X = array([-41,  16, -11,   1,  36, -20,  15])
X[0] = -41
X[6] = 15
X[2] = -11
X[4] = 36
X[5] = -20

M =
[[  0.63   6.00  -0.34   0.72   0.41   0.62   1.29  -1.19   1.67  -0.44
   -5.32  -0.69  -1.19  -7.48   7.79   0.27]
 [  0.61  -3.52  -0.52  -3.44  -0.06   2.64   3.83   1.43  -1.32  -2.33
   -1.50   1.18  -0.46   1.70   1.15   3.05]
 [  0.57  -5.14  -0.55  -3.41  -6.48  -1.24   0.88   0.06  -0.52   0.19
   -0.82  -2.41  -0.10  -3.53   2.51   1.01]
 [ -0.51  -2.04  -0.08  -6.72  -1.48  -2.99   2.58  -0.89   1.51  -0.67
   -1.85  -2.25  -0.53  -0.62 -19.30   3.37]
 [ -0.32 -12.61  -0.54   5.36  -2.36   1.22   0.09   1.37   1.47  -1.64
   -4.63  -5.56   0.48  -1.57  -1.27   2.72]
 [  0.10  -2.80   0.13   0.58   0.68  -0.86  -0.84   2.03   0.38   2.39
    1.35  -1.13   0.20  -3.91  -0.35   4.61]
 [  0.15  -3.33  -0.06   3.55  -1.03   3.01  -4.55  -0.43  -4.52  -0.32
    0.11   3.38  -0.45   3.73   3.69  -2.33]
 [  0.11  22.43   0.04   2.42   1.54   1.13  -1.01  -2.28   0.57   1.79
   -1.40   1.69  -0.69  -2.55   9.83   1.49]
 [  0.13   7.48  -0.20   0.51   3.92   2.51  -0.58  -1.84   1.21   1.38
    2.50   1.36  -0.41   1.26 -17.01   1.06]
 [  0.54  -0.88  -0.20  -2.13  -2.70  -1.23   1.67   3.32  -2.89  -1.52
   -4.67   0.24   0.51  -1.64 -15.25  -3.90]
 [ -1.62  -6.97  -0.40  -0.86   7.37  -1.40   3.34  -0.47  -2.21  -1.60
   -0.19  -1.95   1.17   1.55 -10.71   3.59]
 [  0.93  -5.10  -0.14   6.48   2.41  -2.14  -0.88   1.35   0.14   0.59
    6.38   7.74  -0.26   6.78   8.86   1.69]
 [ -0.33  -1.07   0.77  -6.03  -0.08  -1.13  -3.68   2.10   0.70  -0.17
   -1.37   2.08   0.01   7.78   1.31   6.04]
 [  0.01   1.50  -0.40   2.68   5.34  -0.24  -0.12  -0.70   0.24   3.08
    2.66   5.51  -0.71  -4.10  -2.55  -4.55]
 [ -0.37   9.60  -0.69  -2.41  -7.87   0.12   0.52   1.88   2.54  -1.44
   -5.52  -0.82   0.02  -0.35  -5.21  -5.06]]
Rows and columns are counted from 0.
row 0 col 0 => 0.63
row 9 col 0 => 0.54
row 3 col 12 => -0.53
row 14 col 10 => -5.52
row 12 col 0 => -0.33
row 0 col 8 => 1.67
row 5 col 5 => -0.86
row 9 col 13 => -1.64
row 0 col 9 => -0.44
row 12 col 8 => 0.70
row 9 col 1 => -0.88
row 12 col 6 => -3.68
row 3 col 14 => -19.30
row 0 col 15 => 0.27
row 10 col 12 => 1.17
row 10 col 11 => -1.95
row 13 col 8 => 0.24
row 11 col 1 => -5.10
row 1 col 7 => 1.43
row 6 col 6 => -4.55
row 8 col 8 => 1.21
row 9 col 14 => -15.25
row 2 col 4 => -6.48
row 13 col 6 => -0.12
row 4 col 5 => 1.22
row 13 col 1 => 1.50
row 7 col 7 => -2.28
row 14 col 11 => -0.82
row 1 col 15 => 3.05
row 9 col 15 => -3.90
row 3 col 6 => 2.58
row 11 col 13 => 6.78
row 6 col 0 => 0.15
row 14 col 4 => -7.87
row 9 col 6 => 1.67
row 3 col 3 => -6.72
row 11 col 10 => 6.38

A =
[[172 113 144 149 170 150 178 155]
 [161 167 163 126 181 117 181 141]
 [145 194 148 149 146 132 150 135]
 [148 157 156 135 160 133 155 141]
 [162 183 142 169 154 147 161 132]
 [157 187 156 142 168 125 169 133]
 [143  55 114 193 104 221 100 156]
 [178 149 150 147 183 133 194 147]
 [158 100 143 142 157 153 160 160]
 [152 156 148 154 153 148 150 137]
 [ 98 158 162 112 118 132  94 138]]
A[-11][-8] = 172
A[-5][1] = 55
A[-3][-6] = 143
A[0][1] = 113
A[9] = [152, 156, 148, 154, 153, 148, 150, 137]
A[:, -3] = [150, 117, 132, 133, 147, 125, 221, 133, 153, 148, 132]
A[-11][-1] = 155
A[2][-5] = 149
A[3][-4] = 160
A[:, -4] = [170, 181, 146, 160, 154, 168, 104, 183, 157, 153, 118]
A[10][7] = 138
A[-8] = [148, 157, 156, 135, 160, 133, 155, 141]
A[2][0] = 145
A[4][6] = 161
A[9][-2] = 150
A[-2][-1] = 137
A[-9][-1] = 135
A[10] = [98, 158, 162, 112, 118, 132, 94, 138]
A[-2][-8] = 152
A[4] = [162, 183, 142, 169, 154, 147, 161, 132]
A[-10][-3] = 117
A[-8][3] = 135
A[-4][-5] = 147
A[-3][-5] = 142
A[5][-3] = 125
A[5][4] = 168
A[10][-2] = 94
A[6][-5] = 193
A[7][-4] = 183
A[1] = [161, 167, 163, 126, 181, 117, 181, 141]

arr = (1.02, 1.45, 1.03, 1.12, 1.55, 1.36, -1.44, 2.24, 0.46, 1.23, 1.22, 0.60, 0.64)
arr[0] = 1.02
arr[-5] = 0.46
arr[2] = 1.03
arr[-12] = 1.45
arr[-10] = 1.12
arr[-9] = 1.55
arr[-6] = 2.24
arr[10] = 1.22

W =
[[26 44 39 10]
 [ 7  7 10  7]
 [11 24 14  7]
 [26 54 47 11]
 [11 24 35 14]
 [12 13 16 11]
 [ 6  4  3  4]
 [ 6  9 13  7]
 [11 21 18  9]
 [15 31 21 10]
 [11 26 22  5]
 [32 37 33 28]
 [10 15 14  6]
 [36 45 44 19]
 [13 16 17 12]
 [24  7 46 28]]
Indices start at 0.
(0, 0): 26
(12, 1): 15
(0, 3): 10
(7, 2): 13
(10, 2): 22
(6, 2): 3
(11, 1): 37
(12, 0): 10
(3, 3): 11
(10, 3): 5
(5, 1): 13
(12, 3): 6
(3, 2): 47
(13, 0): 36
(0, 1): 44
(9, 1): 31
(2, 0): 11
(7, 0): 6
(12, 2): 14
(1, 0): 7
(4, 1): 24
(8, 2): 18
(7, 1): 9
(13, 3): 19

m =
array([[5, 2, 2, 4],
       [5, 0, 1, 4],
       [5, 5, 4, 3],
       [3, 3, 3, 5],
       [3, 3, 3, 4],
       [0, 5, 5, 5],
       [4, 1, 2, 5],
       [5, 7, 5, 2],
       [3, 1, 2, 5],
       [1, 6, 6, 4],
       [3, 3, 3, 5]])
m[0][0] = 5
m[8][2] = 2
m[10][0] = 3
m[7][2] = 5
m[10][2] = 3
m[7] = [5, 7, 5, 2]
m[1][0] = 5
m[4][2] = 3
m[5][0] = 0
m[5][3] = 5
m[:, 3] = [4, 4, 3, 5, 4, 5, 5, 2, 5, 4, 5]
m[1][1] = 0
m[4] = [3, 3, 3, 4]
m[0] = [5, 2, 2, 4]
m[5][1] = 5
m[5] = [0, 5, 5, 5]
m[2] = [5, 5, 4, 3]
m[10][1] = 3
m[7][0] = 5
m[6][2] = 2
m[8][0] = 3
m[2][3] = 3
m[4][0] = 3

a =
[[-21 -34 -23  37  25  16 -24 -33  -6  -1]
 [ -8 -24 -15  -6 -11 -37 -24  -6   8  14]
 [-19   0  -6   2  -4  11 -19 -14  -5 -19]
 [ 20   4 -12   3 -30  22   9 -12  -2  38]
 [  7   7  39 -12  12  14  -7   8  19 -15]
 [ 28  41  20  21  18  33  31  17  24  35]
 [  6 -24 -28   8   9  34  22   1  -5 -49]
 [ 28  21   8 -11 -16 -34 -15   7  16   1]
 [ 63 -28 -28  -7 -27 -22  11  11 -19   9]]
a[0, 0] = -21
a[5, 1] = 41
a[5, 7] = 17
a[4, 2] = 39
a[:, 5] = [16, -37, 11, 22, 14, 33, 34, -34, -22]
a[6, 6] = 22
a[0, 4] = 25
a[5] = [28, 41, 20, 21, 18, 33, 31, 17, 24, 35]
a[6] = [6, -24, -28, 8, 9, 34, 22, 1, -5, -49]
a[6, 2] = -28
a[5, 2] = 20
a[:, 7] = [-33, -6, -14, -12, 8, 17, 1, 7, 11]
a[1, 1] = -24
a[4] = [7, 7, 39, -12, 12, 14, -7, 8, 19, -15]
a[1, 9] = 14
a[5, 0] = 28
a[7, 9] = 1
a[3, 3] = 3
a[3, 4] = -30
a[0, 9] = -1
a[3, 8] = -2
a[8] = [63, -28, -28, -7, -27, -22, 11, 11, -19, 9]
a[0, 8] = -6
a[1, 6] = -24
a[0, 6] = -24
a[6, 4] = 9
a[3] = [20, 4, -12, 3, -30, 22, 9, -12, -2, 38]
a[:, 0] = [-21, -8, -19, 20, 7, 28, 6, 28, 63]
a[2, 9] = -19
a[0, 1] = -34
a[1, 4] = -11
a[8, 8] = -19
a[0, 2] = -23
a[2, 7] = -14
a[8, 2] = -28
